A small network was shown many inputs. Here are its activations along a few directions, one row for each input.
In each table, some parts of the input vary, and every possible input appears once, in random order.
A made-up example of a description, with smaller parts first: one of 8 places around a ring, together with either a single point or one of 9 places along a line or (one of 3 separate values, together with one of 6 places along a line).
Shared parts are said once, and a part with two or three values counts as separate values.

Other details of the inputs vary at random and push rows far along two fixed directions, the same in every table; ignore that.

Rows:
row 1: [  4  41  20   0  13 -30   4 -18  32  10  -7]
row 2: [-17  32  42  26 -30 -44  12 -26  20  -6  13]
row 3: [  9  49  43   8 -21 -35  14 -17  21  19  19]
row 4: [ -2  54 -15   0  27  23  15 -31 -76  -3 -52]
row 5: [  6 -58 -33 -12  23  22 -33  38  -6  -8  -8]
row 6: [-23  -2 -17   0  43  37  31  -4 -27  19 -21]
row 7: [  9 -27 -31 -15  16   3 -13  10  14   6  -8]
row 8: [ 25 -34 -27  -8 -10  12   7   7   5   1  20]
row 9: [ -13   22   -7    6   10   48    5  -36 -116  -26  -20]
row 10: [-38  -3 -24  -2  24  38  49  -8 -61   5  11]
row 11: [  2  56  36   3   0 -34   1 -14  38  14  -9]
row 12: [ 31  26  39  12 -26 -41  34 -23  24   6  -1]
row 13: [-21  18  19  13   7 -28  -2 -12  13 -19 -17]
row 14: [  3  28  48  31 -29 -37   7 -27  20  10   5]
row 15: [-15 -17 -15 -12 -25   9 -17  28  -4  -2  28]
row 16: [ -1  32  50  16   8 -43  -1 -26  34  -5 -16]
row 17: [-21  28 -14   0  33  51  -8 -34 -98 -31 -47]
row 18: [  3 -25 -31 -25  27  11 -16   5   4  -4  -1]
row 19: [ 17  21  52  21 -22 -50  17 -16  13   9  -1]
row 20: [ 20 -45  -9  -7 -35  11 -25  44  51  12  40]
row 21: [ 13  26  16  13 -16 -27  15 -13  11  22  13]
row 22: [  3  -3  11  -9 -21   2 -17  12   6   9  26]
row 23: [ -2  52  47  -1 -10 -31  -8 -13  36   9 -16]
row 24: [ -2 -45 -42 -22   5  40 -48  47   5   6   0]
row 25: [  10   53   -9    5   -5   47   30  -27 -104   -9  -30]
row 26: [ -8  42  14   0  -7  30   5 -38 -94 -18 -22]
row 27: [-10  17  32  18   2 -17  53 -19  22  39  16]
row 28: [ -6 -20 -25   1  27  34 -19   3 -51 -16 -31]
row 29: [-35 -42 -16  -6  26  -6  13  33  79  21  33]
row 30: [ -7 -22 -24 -18  13 -13  -8  16  15 -12  -4]
row 31: [11 -6 -6 -5 -2 -6 -2  4  9 11 34]
row 32: [ -9   7 -12  -4   5  30 -23  -4 -36  -7 -35]
row 33: [ 12 -13   0   4 -29  21 -10   6  -2  -5   9]
row 34: [  9 -60 -30   6 -13  39 -24  26   1  -9  28]
row 35: [ -7  35  37  17  17 -16  54 -20  52  25 -15]
row 36: [  8  43  42  15 -22 -23  -1 -20  45  -1 -29]
row 37: [-10  32  41  11   0 -56  10 -12  32 -13 -21]
row 38: [  4 -27   0 -10  23  -3 -23  16  10 -12  -5]
row 39: [ 24  -8 -12   4 -14   3   9   8  15   9  23]
row 40: [ 17 -58 -19   7  -9  22 -15  25   5  -9  26]
row 41: [  2  29  35   6 -23 -59  30 -21  17   0   9]
row 42: [ 15  32  36   2 -14 -47  24 -35  22  11  14]
row 43: [ -6  -4 -17  -2 -11 -14   5  10   9   3  33]
row 44: [  9 -30 -28 -16  -4  35 -33  38  23  -1  -4]
row 45: [  3 -52  -6   5   0   9  30  28  68  33  51]
row 46: [ 11  -7 -23  -7   1  15  12 -15 -53   2  -3]
row 47: [ 22  25  40  11 -22 -51  25 -23  17  16   1]
row 48: [  3 -27 -37 -14  11  24 -32  38  16  14   4]
row 49: [-21   7  -5 -12  -8  -5 -22  20  24  -4  -4]
row 50: [-15  58  26   6  -9 -41   8  -9  39   6 -11]
row 51: [  5  36  41  26 -10 -25   4 -25  44  -5 -25]
row 52: [  5  55 -23  -1  25  43  24 -32 -84 -16 -56]
row 53: [-13 -55 -24   1  -6   5 -20  27  -2 -16  35]
row 54: [ 14 -49  -3   7   2  -7 -27  31  73  -5  10]
row 55: [  6 -39 -21 -11 -22  24 -30  37  -1  14  27]
row 56: [-17   6 -35 -18  22   9   5 -11 -35 -18 -24]
row 57: [ -1 -10   1   4   8  18  -4 -11 -56 -17   5]
row 58: [  7 -59 -18   6  -5  11 -24  26  -2   1  27]
row 59: [  4 -13   8   6 -28   0 -19   6   7   8  14]
row 60: [ -3 -36   0 -12  -4  -5 -48  27  70   2  19]
row 61: [ 11 -39 -57 -19  14  55 -29  44   1  -1   1]
row 62: [ -15   25  -29  -11    7   23   30  -33 -104  -23  -18]
row 63: [-27   1 -12  -9  51  38  29  -8 -26  11 -11]
row 64: [-18  57  -8   1  -6  20  25 -23 -93 -12 -15]
row 65: [-24 -35 -31 -14  -1  18 -41  30  19 -16   5]
row 66: [ 17 -51 -22  -7  14  20 -22  35  19 -14  -7]
row 67: [ 15  32  35   5   0 -50  14 -20  34  11 -28]
row 68: [-25  45   4   4 -16  22  12 -33 -93 -25 -23]
row 69: [-22 -40 -11   3  -2 -16 -37  28  71  -9  22]
row 70: [  8 -49 -51 -14  -3  43 -26  42 -23  13  31]
row 71: [ 18 -27 -19   0   1  39   5   8 -64 -20  -8]
row 72: [-10 -51  -1  -4  12   0  18  24  61  35  62]
row 73: [ 14  24  57  13 -14 -50  15 -20  13   1   9]
row 74: [ 20  38  25   6  -3 -37  23 -28  46   4 -25]
row 75: [ -7 -55 -28  -9  -2   9 -14  31 -22 -19  26]
row 76: [ 19  27  45   3 -14 -51  23 -27  17   9  10]
row 77: [  9 -29 -18 -23  24   0 -16  13  11  -5  -2]
row 78: [ 14  39  -7  -5  21  24  28 -32 -74 -22 -63]
row 79: [ -7 -29 -15   6   9  14 -33  13  14  -2  -7]
row 80: [-12  53  20   7   0 -48  15 -17  40   4  -9]
Each input here is: one of 2 separate values, together with one of 4 places along a line, together with either a single point or one of 9 places around a ring.
Changing only the place on the line of 4 turns row 57 into row 53. The same change can be made to row 16. Which row results?
Answer: row 13
Changing only the place on the line of 4 turns row 19 into row 71. The same change can be made to row 7. Which row results?
Answer: row 74
Changing only the place on the line of 4 turns row 29 into row 35. The same change can be made to row 41. Which row results?
Answer: row 12
Which other rows does row 50 become when the choice among 2 separate values takes its other values? List them by row number.
Answer: row 64
Which other rows agree with row 18 in the place on the line of 4 and the choice among 2 separate values? List them by row number.
Answer: row 1, row 11, row 16, row 17, row 23, row 38, row 60, row 63, row 77
Which other rows does row 49 become when the choice among 2 separate values takes its other values? List them by row number.
Answer: row 15
Start at row 37 and move only the place on the line of 4, one step at a time. The first step leads to row 38. Which rows follow, in order?
Answer: row 5, row 66
Start at row 15 and move only the place on the line of 4, one step at a time. The first step leads to row 22. Which rows follow, in order?
Answer: row 55, row 20

Rows:
row 81: [ -2  38  13   7  -2 -22  33 -15  23  18   3]
row 82: [  3  11 -16   7  -4  44  10  -3 -45  -7 -20]
row 83: [ -1  41   4  -2  41  27   6 -34 -47 -25 -70]
row 84: [-11 -46 -31 -13   0  16  12  23 -22  -3  35]
row 85: [  1 -39 -10  -9   3 -17   9  24  29  18  47]
row 86: [  7   1 -33 -20  -5  51 -19  10 -69 -13 -18]
row 87: [  3 -21  10   1 -16  -6 -38  25  38   8  27]
row 88: [ 10 -77 -32 -17 -13  33 -51  67  57  10  47]
row 89: [-12 -16   3   3 -11 -31   6   6  33  -6  36]
row 90: [-14 -31  -8 -13 -12 -25 -38  40  69  15  49]
row 91: [-23 -31 -37 -11   4  13 -22  17 -18 -16  25]
row 92: [ -4 -17 -26   2  12  36  11   5 -15  11   4]
row 93: [-11 -11  -3  -7  34  -2 -16   2  52  -1 -23]
row 94: [ 18  -7  23  10  -4 -10  19  -6  -5  11  17]
row 95: [ 15  21  29  15 -28 -40  11 -25   3 -13   2]
row 96: [ -9  12   6  12 -13   4  14  -2  23  13   0]
row 97: [-19  52 -14   1   3  26  34 -22 -61  -7 -30]
row 98: [ -6  10  -6   7   1  30  -7 -20 -79 -28 -16]
row 99: [ 20 -56 -76 -20  12  68 -20  32 -51  -5   5]
row 100: [ -7  14  40  18 -17 -27  40 -23   1   9  12]
row 101: [  3 -49   4   1  -1 -13   4  21  40  24  46]
row 102: [ 10  23 -27  -3  -9  40   9 -11 -67 -12 -33]
row 103: [ 16  32  18  -6  15 -28  -7 -21  37  -9 -46]
row 104: [-12 -32 -25 -21  -8   9 -26  45  47  11  38]
row 105: [ 10  90 110  47 -42 -95  48 -65  46   0  -9]
row 106: [ 19  29  27  20 -10 -11  23 -17  20  15  -4]
row 107: [  0  43  -3  -4  27   6  -8 -20 -56 -28 -84]
row 108: [ 15 -69  -6   1 -16   4  -4  34  29   5  47]
row 109: [-19  25  -2  -4   1  38   2  -8 -50   0 -17]
row 110: [-15   6  30  16 -17 -36  -7 -12  37   1  19]
row 111: [-16 -50 -30   0   4  28  -8  12 -28 -16  23]
row 112: [ 20  27   5   0   0   8  29 -32 -86  -5 -20]
row 113: [-14   3 -14 -18  37  -6 -10   3  40  -8 -23]
row 114: [ 25 -60   0  -3 -32 -28  -7  32  57   9  49]
row 115: [ 18 -20 -16  -5  15  31   1   4 -25   9   8]
row 116: [ 36 -26   8  -5 -15 -36  -8  16  77  28  35]
row 117: [-28  16 -16  -3  45  30  -9 -10 -51 -22 -68]
row 118: [  4  27   2   4 -13  -1  -6 -28 -60 -24 -20]
row 119: [ 13 -22  -3 -10 -23 -15 -45  26  35   7  24]
row 120: [  7  96 100  33 -16 -85  58 -65  60  38  -9]
row 121: [-29  -5 -41 -18  48  25 -20  16 -31 -24 -47]
row 122: [-17  18  27   7 -12 -19 -15  -5  20  12  10]
row 123: [ -7  30   8   5  32  10  -8 -13 -33 -23 -69]
row 124: [  2  17   9  -5   7 -24  22  -8  27  23  18]
What is each input in this table made of?
Answer: one of 4 places along a line, together with either one of 2 separate values or one of 9 places around a ring
Changing only the place on the line of 4 turns row 111 into row 95. The same change can be made to row 122. Which row results?
Answer: row 119
Changing only the place on the line of 4 turns row 81 into row 92. The same change can be made to row 113. Which row results?
Answer: row 93
Which other rows agree with row 82 in the place on the line of 4? List them by row number.
Answer: row 83, row 87, row 88, row 94, row 98, row 105, row 106, row 108, row 115, row 123
Which other rows does row 93 become when the choice among 2 separate values takes its other values? List them by row number.
Answer: row 117
Start at row 89 and move only the place on the ring of 9, one step at a time. The first step leads to row 84. Which rows follow, in order?
Answer: row 85, row 124, row 81, row 97, row 104, row 90, row 91

Rows:
row 125: [ -1 -30 -20 -10  16  -6 -14  21  47  -3  -1]
row 126: [-22  64   2   0  28  13  21 -38 -61 -13 -49]
row 127: [ 10 -17   1  -3   9  -7 -22  20  47  -2 -14]
row 128: [-11 -45 -52 -25  31  31 -20  30   3 -10   0]
row 129: [  2  42  13   9 -13   7 -17 -33 -70 -37 -43]
row 130: [ -6 -16 -10 -12  12   5 -33  21  33   5  -5]
row 131: [  -2   21  -20   -4   -3   34   20  -20 -115  -15   -9]
row 132: [  0 -21 -24 -13  18  25 -31  22   1  -5 -19]
row 133: [ -5 -28 -21  -7   4  21   2   4 -56 -11  18]
row 134: [  6  37  39  16   1 -49  11 -17  55   2 -31]
row 135: [ -9  -8   4   9   2  10  15  -6 -14   1  11]
row 136: [-13  47  63  27 -29 -60  32 -31  35  14  12]
row 137: [ 20  42  30   9 -26 -24  27 -27 -11  13   4]
row 138: [  5  26  20  15  -9   1  26 -21  -7  11  -2]
row 139: [  7 -22 -16  -4 -20  15  -3  21  14  15  31]
row 140: [ -7 -33 -27  -6 -16  23 -10  29 -12   3  35]
row 141: [-12 -19 -20 -12  19  13 -28  22  25   2   2]
row 142: [ 23 -29  -3   0  -8  -2   4   9  24  13  29]
row 143: [ 12  -9  40  13 -16 -50  16  -7  60  18  31]
What is each input in this table made of?
Answer: either a single point or one of 8 places around a ring or (one of 2 separate values, together with one of 5 places around a ring)
Which other rows does row 143 become when the place on the ring of 5 takes its other values? List them by row number.
Answer: row 131, row 133, row 137, row 142
Which other rows does row 133 become when the choice among 2 separate values takes its other values? List them by row number.
Answer: row 136

Rows:
row 144: [ 10  99  70  32 -37 -22  48 -53 -24  14 -21]
row 145: [ -7  18  45  24   3 -52  10 -18  62  -4 -18]
row 146: [ 17  33  39   9  -4 -34   6 -11  65  27 -20]
row 147: [ 24  22   3  -3  26  -6  13 -18   5   6 -31]
row 148: [  9   6 -17  -3 -24  37  -1  -6 -70 -16  -1]
row 149: [ -9 -54   3   2 -14 -12 -23  27  39   4  55]
row 150: [ 29 -29 -28  -9  11  25  18   5 -30   9  18]
row 151: [  5 -48 -35 -19  -8  -5 -60  48  47 -12  12]
row 152: [-37  56  26   2  20 -41  32 -15  72  26  -7]
row 153: [ -7 -16   4  16  -2   0  23  -9 -24  -8  12]
row 154: [-42   8 -39 -12  26  42  39  -4 -59  10  16]
row 155: [  0  37  -4   3   6  37  -6  -9 -39  -6 -44]
row 156: [ 14 -36 -17 -10 -17  -2 -51  32  64  -5  10]
row 157: [ 16 -81 -28 -10   4  -2   2  32  33   8  47]
row 158: [-11 -14  -5  -4 -15   4 -18   5 -40 -10  24]
row 159: [  4 -44 -36 -18  38  25  -4  19  -9 -16 -19]
row 160: [-22  35  -6  -9  18  22 -18 -21 -86 -30 -47]
row 161: [-26  -3 -15  -7  30  34 -21  -4 -56 -28 -31]
row 162: [ 23  22  42  15 -27 -30  29 -10  45  34  18]
row 163: [  9 -11  -3  -1 -34 -20 -17  12   3  -4  29]
What is each input in this table made of?
Answer: one of 2 separate values, together with either a single point or one of 9 places around a ring
Changing only the choice among 2 separate values turns row 148 into row 156. The same change can be made to row 153. Which row results?
Answer: row 145
